These are the activations of a small neural network, seen along a few directions. Each row is one input.
Each table varies a few parts of the input and shows all the possible inputs, shuffled.
A made-up example of a description, with smaller parts first: line(4) and (point or line(11) or (values(3) and ring(5))).
Shared parts are said once, and a part with two or three values counts as separate values.
In the rows, zero is written as 128.

Other details of the inputs vary at random and push rows far along two fixed directions, the same in every table; ignore that.

Rows:
r1: [144 113 152 127 127 160 126 143 132 140  89 139  94 160 157 143]
r2: [159 167  93 130 121 100 139 131 136  80 173 134 114  94  91 121]
r3: [159 168  95 132 124  99 138 132 133  81 173 138 111  97  95 122]
r4: [140 131 148 130 117 159 141 145 119 147  98 176 112 131 166 156]
r5: [141 110 161 130 125 148 133 131 130 148  87 153  99 150 160 135]
r6: [141 153 122 121 124  71 137 123 150  86 168 100 100 130  93 107]
r7: [145 139 138 125 125 162 137 162 119 136 100 167 100 143 164 165]
r8: [155 168 107 121 123  66 142 112 133  89 143 135 125 107  93 112]
r9: [143 114 153 129 130 159 125 142 130 140  91 141  94 162 158 142]
r10: [ 73  84 107 148 137 169 112 102 101 181 155 126 215  75 126 117]
r11: [141 155 121 123 123  70 134 120 145  86 170 100 102 131  89 106]
r12: [ 63  78 141 141 129 145 110  93 116 179 146  94 195 117 126 104]
r13: [141 143 143 118 125 145 129 149 121 132  79 150 114 163 160 158]
r14: [ 68  89 111 138 140 145 108  96 102 172 135 112 223  92 121 109]
r15: [134 131 170 122 116 143 130 143 134 138  95 129  90 184 162 150]
r16: [138 108 150 125 135 154 127 147 133 143  92 140  96 155 159 141]
r17: [146 139 140 124 122 166 139 162 126 135  96 164  98 141 166 167]
r18: [139 152 121 125 117  80 132 115 147  89 169  95 110 130  89 106]
r19: [130 124 176 122 113 134 138 129 133 152  89 138 100 173 163 143]
r20: [133 150 120 124 122  78 133 115 149  90 171  92 112 124  88 105]
r21: [ 74  95 103 134 141 158 102 110 105 163 134 100 214 106 121 119]
r22: [ 77  64 123 147 143 158 105  90 113 182 141 105 197  96 123  97]
r23: [150 139 105 129 134  90 130 117 148  88 164 108 107 105  87 100]
r24: [150 166  96 117 133  73 136 129 137  80 151 122 123 109  92 116]
r25: [ 64  88 101 135 149 156 100 111  99 171 138 100 222 101 121 117]
r26: [150 138 104 130 137  87 128 119 141  89 165 113 107 109  86  98]
r27: [144 136 138 124 126 161 139 164 125 136 100 166 100 140 166 164]
r28: [140 142 144 113 126 145 133 153 126 133  74 148 110 159 162 161]
Description of these inputs: line(4) and (values(2) or ring(5)).
- The inputs of r9 and r3 match in every part but the line(4) part. If r22 is changed in the same way as r9 into r3, which row does it become? => r10
- Start at r7 and move only the line(4) part, one step at a time. The first step leads to r25. Which rows follow, in order? => r26, r11
- Start at r13 and move only the ring(5) part, one step at a time. The first step leads to r21. Which rows follow, in order? => r28, r24, r25

Rows:
r29: [ 77  37 114 153 166 205  96 128 105 192 135 127 181  92 146 111]
r30: [137 205  98 102 122  38 142 138 130  61 160 107 126 133  82 129]
r31: [161 160 130 107 136  52 141 127 133  91  97 138  96 148 112 115]
r32: [179 159 106 134 124  86 128 126 148  64 184 104  67 134  75 101]
r33: [177 155 120 141 107  74 157 111 166  68 203 134  63  78  78  91]
r34: [165 184 119 112 111  64 138 111 137  73 114 119 112 140  93 118]
r35: [ 78  99  95 142 139 108  90  69 132 122 187  38 207 103  63  69]
r36: [193 174  59 128 144  50 148 114 149  49 179 148 102  43  57  91]
r37: [ 60 125  75 126 144  85  99  96 138 103 219  22 215  91  53  84]
r38: [168 195  92 116 123 118 151 166 133  79 140 162 101  99 123 165]
r39: [ 57  31 171 127 156 204  90 119 119 220  52  89 182 174 185 129]
r40: [191 145  92 129 140  89 142 137 159  61 161 139  64  83  86 100]
r41: [ 85  63 110 157 140 222  95 118 109 175 141 114 189  93 136 121]
r42: [ 40  40 201 143 127 184 103  96 115 230 105  92 178 177 178 118]
r43: [162 153 226 103  88 123 165 144 142 149  16 177  46 217 205 175]
r44: [ 75  92 109 139 130 189 103 102  90 188 100 130 241 102 145 135]
r45: [ 98  88  84 162 143 166  98 107 109 136 199 107 183  72  90  93]
r46: [181 198  91 125 113  61 143 117 122  64 151 156 122 107  85 118]
r47: [201 170 152 127 114 168 148 170 116 119  61 218  50 165 184 184]
r48: [190 160 152 102 122 124 156 162 132 120  23 200  73 162 181 172]
r49: [ 58  61 179 137 114 213 123 109  96 244  60 157 212 134 205 156]
r50: [ 88  78 115 150 138 232 103 119  91 198  98 150 207  96 164 148]
r51: [ 82  84  96 154 130  90 115  60 151 126 252  45 177  54  42  47]
r52: [154 165 136 126 106  12 147  77 178  59 200  74  84 119  54  66]
r53: [170 167 157 107 119 144 143 200 145 101 103 140  26 205 168 184]
r54: [166 187 115 128 102  25 163  95 138  76 184 153 114  88  77  97]
r55: [192 168  81 130 145  67 147 130 135  68 160 170  88  73  86 107]
r56: [181 127 212 132 100 175 161 172 141 147  72 207   5 188 210 174]
r57: [ 45  93 137 123 135 226 108 160  73 223  69 151 232 149 206 191]
r58: [ 71  32 130 143 165 193  91 123 114 199 126  92 169 131 144 109]
r59: [ 78  88  79 139 165  58  94  68 134 112 214  39 200  81  40  40]
r60: [180 178 128 114 116 148 151 194 149  80 119 159  45 145 152 178]
r61: [173 165 154 115 118 175 148 212 132 108  92 183  33 180 189 198]
r62: [ 71  63 153 157 129 204 121 107  95 223 125 163 189  97 173 134]
r63: [179 177  90 117 135  42 148 123 131  70 138 160 114  96  88 108]
r64: [ 98  94  76 150 141 131  95  85 134 118 212  51 183  79  56  73]
r65: [ 57  51 158 120 151 192 101 118  99 223  31 118 208 154 186 141]
r66: [ 70 144  54 125 136 109 116 110 107 122 189  93 252  53  79 117]
r67: [ 53  76 146 135 135 187  93 106  82 207  78 111 224 157 161 135]
r68: [150 164 197  96 115 147 139 196 139 125  45 142  40 252 205 199]
r69: [159 153 228 107  92 117 163 148 131 152  27 185  43 225 206 173]
r70: [156 167 115 112 123 115 137 167 157  78 154  99  70 148 113 148]
r71: [167 147 140 136 111  60 149 110 164  82 202 108  50 127  81  88]
r72: [190 153 195 123  96 162 172 158 140 145  50 221  32 161 205 184]
r73: [181 200 119 114 121 130 156 189 124  90 113 192  67 139 156 187]
r74: [142 199 119  95 115  71 145 150 137  77 112 116 115 151 115 153]
r75: [ 59  61 158 141 140 192  84 107 104 197 102  83 192 176 157 123]
r76: [ 95  69  80 141 162 120  99  94 141 131 192  57 174  72  67  67]
- What is each input in this table made of? => values(2) and line(4) and ring(6)
- The inputs of r70 and r53 match in every part but the values(2) part. If r35 is changed in the same way as r70 into r53, which row does it become? => r75
- The inputs of r61 and r60 match in every part but the values(2) part. If r67 is changed in the same way as r61 into r60, which row does it become? => r34
- Change only the line(4) part in r74. List by row number the other rows that result. => r34, r43, r65
- Change only the values(2) part in r65. List by row number the other rows that result. => r31
- Change only the ring(6) part in r43. List by row number the other rows that result. => r33, r49, r51, r52, r72
- Change only the line(4) part in r42. List by row number the other rows that result. => r59, r68, r75

Rows:
r77: [198 164 140 131 115  75 156 134 159  75 165 149  26 136 107 114]
r78: [158 157  98 114 147  44 138 127 155  61 155 112  97 102  79  94]
r79: [190 160 151  98 133  91 156 166 153 100  68 156  32 173 152 154]
r80: [ 75  83 137 146 121 175  93  74  96 187  99 101 226 135 133 112]
r81: [ 60  30 179 152 137 242 104 126 112 230  94 131 164 141 197 139]
r82: [121 125 182 110 112 195 133 179 133 160  56 138  91 202 205 192]
r83: [198 193  66 135 120  95 133 119 127  50 158 153 116  82  72 116]
r84: [104 132  54 144 146 112 119 109 105 121 208 126 206  42  76 103]
r85: [123  94  91 164 131 131 100  67 131 116 202  82 165  76  60  62]
r86: [149 181 105 120 122  63 134 139 145  55 189  99  93 133  78 113]
r87: [ 98  90 102 157 139 108 114  89 130 125 222  93 159  70  71  66]
r88: [102 131  56 139 138 116 125 108 118 115 200 121 210  27  76 104]
r89: [ 82 126  82 132 135 106 112 106 130 119 213  56 187  89  68 100]
r90: [147 150 195 113 104 125 148 147 121 143  49 174  80 202 187 165]
r91: [ 68  45 145 152 134 197 110 106 125 199 144 107 177 100 147 111]
r92: [156 184 118 121 112  28 149  99 138  78 169 123 115 121  79 101]
r93: [101 112 109 140 128 172  91 111 115 134 139  77 178 141 111 122]
r94: [ 77 126  87 135 138 107 106 109 131 106 211  60 190  89  72  95]
r95: [ 82  56 113 139 159 186  81 102 106 180  91  91 205 128 132 107]
r96: [ 64  70 138 139 143 249 109 152  84 219  71 169 207 115 206 176]
r97: [200 192 129 111 113 126 167 176 132  98  88 203  52 136 159 183]
r98: [ 63  55 123 130 167 164  99 122 106 197 111 102 198 126 147 118]
r99: [182 200 142 109  98  39 166 118 150  76 127 142  69 144 105 128]
r100: [167 142 183 115 118 213 149 206 103 165   9 236  61 194 243 221]
r101: [160 176 135 113 118 100 140 160 142  88 138 123  69 173 127 151]
r102: [168 119 188 127 111 167 151 155 145 153  81 168  35 176 185 162]
r103: [131  99 175 111 146 164 127 172 121 165  34 160  86 194 199 164]
r104: [ 49  81 151 136 128 159 109  94 104 194 111 110 220 124 151 121]
r105: [189 171 121 101 133  51 155 148 166  61 116 134  52 131 107 121]
r106: [180 197 145 108  95  40 166 120 157  68 124 143  73 140 108 125]
- The inputs of r104 and r78 match in every part but one. If r106 is changed in the same way as r104 into r78, which row does it become? => r105
- What is each input in this table made of? => values(5) and (point or ring(5))
- Which other rows agree with r100 in the values(5) part? List them by row number. => r83, r84, r88, r96, r97

Rows:
r107: [124 137 176 112 105 146 147 123 112 175  22 185 153 154 193 168]
r108: [ 75  85  97 154 150 190 101 138  89 162 162 146 202  83 138 126]
r109: [111 142 117 141  96 157 124  89 116 150 148 113 190 105 115 134]
r110: [ 56  73 144 151 129 173  82  93 100 174 145  71 201 157 125 102]
r111: [222 158 124 138 112  93 144 106 164  76 142 136  35 127  91 105]
r112: [ 92 125 188 120 102 180 150 151 124 184  84 163 131 150 204 183]
r113: [ 78 101 145 140 128 120 103 110 122 132 167  83 160 150 114  98]
r114: [127 134 189 106 119 113 142 159 131 155  89 126  68 223 173 160]
r115: [170 145 131 109 127 180 120 164 138 121  53 125  86 184 163 176]
r116: [119 107 153 112 136 197 120 182 136 139  58 130 109 170 189 173]
r117: [ 66  78 132 150 132 172  81  83  98 186 143  65 207 162 118 108]
r118: [ 84  43 140 156 140 180 107 101 131 174 154 110 164  89 132  90]
r119: [124 102  92 136 142  61 140  90 155 119 222  87 128  58  57  65]
r120: [ 90 105 137 125 143  82 107  84 106 147 104 101 187 150 113  88]
r121: [ 74  80  93 114 168 142  96 112 112 162  75  95 228 102 126 113]
r122: [151 173 158 114 121  45 145 140 153  74 158 113  52 175 110 118]
r123: [201 140 135 120 132  51 153 102 155  88  91 164  63 116 107  91]
r124: [136 162 177 104  91 134 171 159 136 157  85 167  89 164 186 191]
r125: [ 52  77 105 122 165 168 104 143 128 163 138  76 195 101 135 129]
r126: [199 189  93 116 142  56 149 140 114  71 102 201  97 108 110 126]
r127: [211 153 134 138 110  95 147 117 165  63 144 144  28 123  95 100]
r128: [189 214 133 125  76  87 161 122 149  57 148 149  78 122 104 138]
r129: [148 121 131 140 131 222 114 158  87 173  72 185 126 163 185 184]
r130: [130 160  45 132 151  55 138 128 117  90 239 123 155  48  53  98]
r131: [165 109 189 124 127 143 155 157 159 142  87 170  24 159 181 146]
r132: [117 149  54 106 153  51 130 129 155  77 206  57 151  72  49  97]
r133: [ 48  95 136 146 108 182 117 103 113 178 155 116 225  88 142 129]
r134: [171 149 137 136 123 189 129 174 101 125  83 198  83 158 175 176]
r135: [123 156  54 140 155  66 133 127 119  78 242 129 154  40  58  92]
r136: [186 180 102 111 125 109 130 154 156  47 121 111  72 138 101 136]
- The inputs of r112 and r122 match in every part but one. If r133 is changed in the same way as r112 into r122, which row does it become? => r113
- What is each input in this table made of? => values(5) and (point or line(5))
- Change only the values(5) part in r128. List by row number the other rows that result. => r110, r127, r134, r136
- Which other rows agree with r108 in the values(5) part? List them by row number. => r126, r129, r130, r134, r135
